Small tables with named rows and columns. After each table, cells are looked up by row and column.

keka:
        muter  vemege  zer  rakimod  nop  nad  bebil  fenopo
lel       103     141  111      136  182  120    155     132
ful       102     162   82      152  186  119    142     124
nalus     130     156   99      151  176  131    156     121
nep       109     146  141      171   77  139    155     119
fuvim     127     122  139       47  200  118    180     125
pamima     88     162   77      143  158  126    106     133
gopi      153     183   97       80   92  151    165     144
nes        95     147  108      118   66   90    112     126

nad of fuvim: 118
vemege of nep: 146
vemege of fuvim: 122
vemege of pamima: 162
muter of fuvim: 127
zer of ful: 82
bebil of ful: 142

Table gafe
cols = kosel, tubano, labit, ludel, gekip, sereba, fod, kuv, zef
bop: [111, 93, 119, 135, 138, 106, 109, 145, 84]
dugase: [157, 224, 172, 210, 170, 216, 204, 184, 199]
gel: [164, 158, 151, 152, 178, 156, 214, 192, 229]
numetek: [156, 109, 82, 143, 153, 103, 91, 92, 95]
povo: [147, 92, 116, 169, 169, 118, 97, 129, 98]
mav: [119, 78, 118, 78, 110, 87, 112, 123, 104]
nakomab: [150, 187, 200, 182, 150, 185, 218, 189, 219]
kodatu: [108, 106, 98, 98, 98, 88, 84, 90, 62]
damemap: [140, 168, 203, 212, 173, 186, 195, 209, 180]
zigefe: [165, 211, 161, 199, 182, 204, 209, 192, 216]
fil: [149, 119, 145, 183, 189, 151, 152, 185, 156]
gef: [158, 182, 167, 143, 155, 160, 235, 190, 241]
tun: [171, 209, 170, 218, 182, 208, 194, 175, 203]

gekip of tun = 182
kosel of bop = 111
zef of bop = 84
sereba of tun = 208
fod of gel = 214
gekip of gef = 155
labit of povo = 116
ludel of povo = 169
kosel of tun = 171
labit of gel = 151
ludel of kodatu = 98
kuv of kodatu = 90

Table lar
        pabekav  bilur    pov  dosane  fasop
mit        0.32   0.09  -0.02   -0.30   0.15
tev       -0.06  -0.70   0.49   -0.16  -0.07
gulimo     0.34   0.11   0.26   -0.21   0.42
domu      -0.09  -0.09   0.86   -0.33  -0.03
mab        0.02  -0.28   0.22   -0.25   0.38
tofo       0.27   0.04  -0.31   -0.38  -0.19

bilur of mit is 0.09
dosane of gulimo is -0.21
pabekav of tofo is 0.27
pov of tofo is -0.31
pabekav of mab is 0.02
pabekav of domu is -0.09
pov of tev is 0.49
Row with the largest pabekav: gulimo

fug:
         zomopeg   vud  tizuv  bavos  karo   vot   bug
metugo      -1.4  -1.0   -1.4   -0.3   0.2  -2.1  -1.4
sef         -0.1  -1.9   -1.9   -3.2  -0.4  -0.9  -1.3
sif          0.7   2.0    0.0   -2.6  -0.6  -1.2  -1.1
notobuv      0.2   1.0    2.5   -3.4  -2.7  -0.4  -2.6
bonov       -4.1  -7.8   -4.4   -0.9   0.9  -4.9  -1.0
sof         -1.3   0.7   -0.7   -0.4  -0.4   0.4  -1.2
nomida       0.2  -3.3   -3.2   -0.1  -0.4   0.4  -1.4
mobaze      -2.0  -2.1   -3.1   -1.4  -0.4  -0.9  -2.6
vofuzi       0.5  -2.7   -1.6   -5.4  -2.2  -2.8  -1.6
nev          5.5  -3.5   -3.4    3.2  -5.6  -1.4  -5.4
fep          0.9   3.2    1.2   -0.9  -0.2  -0.6  -0.1

What is the bug of nev in fug?
-5.4
What is the bavos of fep in fug?
-0.9
What is the vot of fep in fug?
-0.6
What is the bug of sof in fug?
-1.2
What is the bavos of sof in fug?
-0.4
What is the tizuv of fep in fug?
1.2
What is the bug of notobuv in fug?
-2.6
What is the vot of mobaze in fug?
-0.9
What is the bavos of notobuv in fug?
-3.4
What is the vud of nev in fug?
-3.5
What is the zomopeg of nev in fug?
5.5
What is the vud of vofuzi in fug?
-2.7
What is the zomopeg of bonov in fug?
-4.1
What is the vud of fep in fug?
3.2
What is the vot of nev in fug?
-1.4
What is the karo of metugo in fug?
0.2

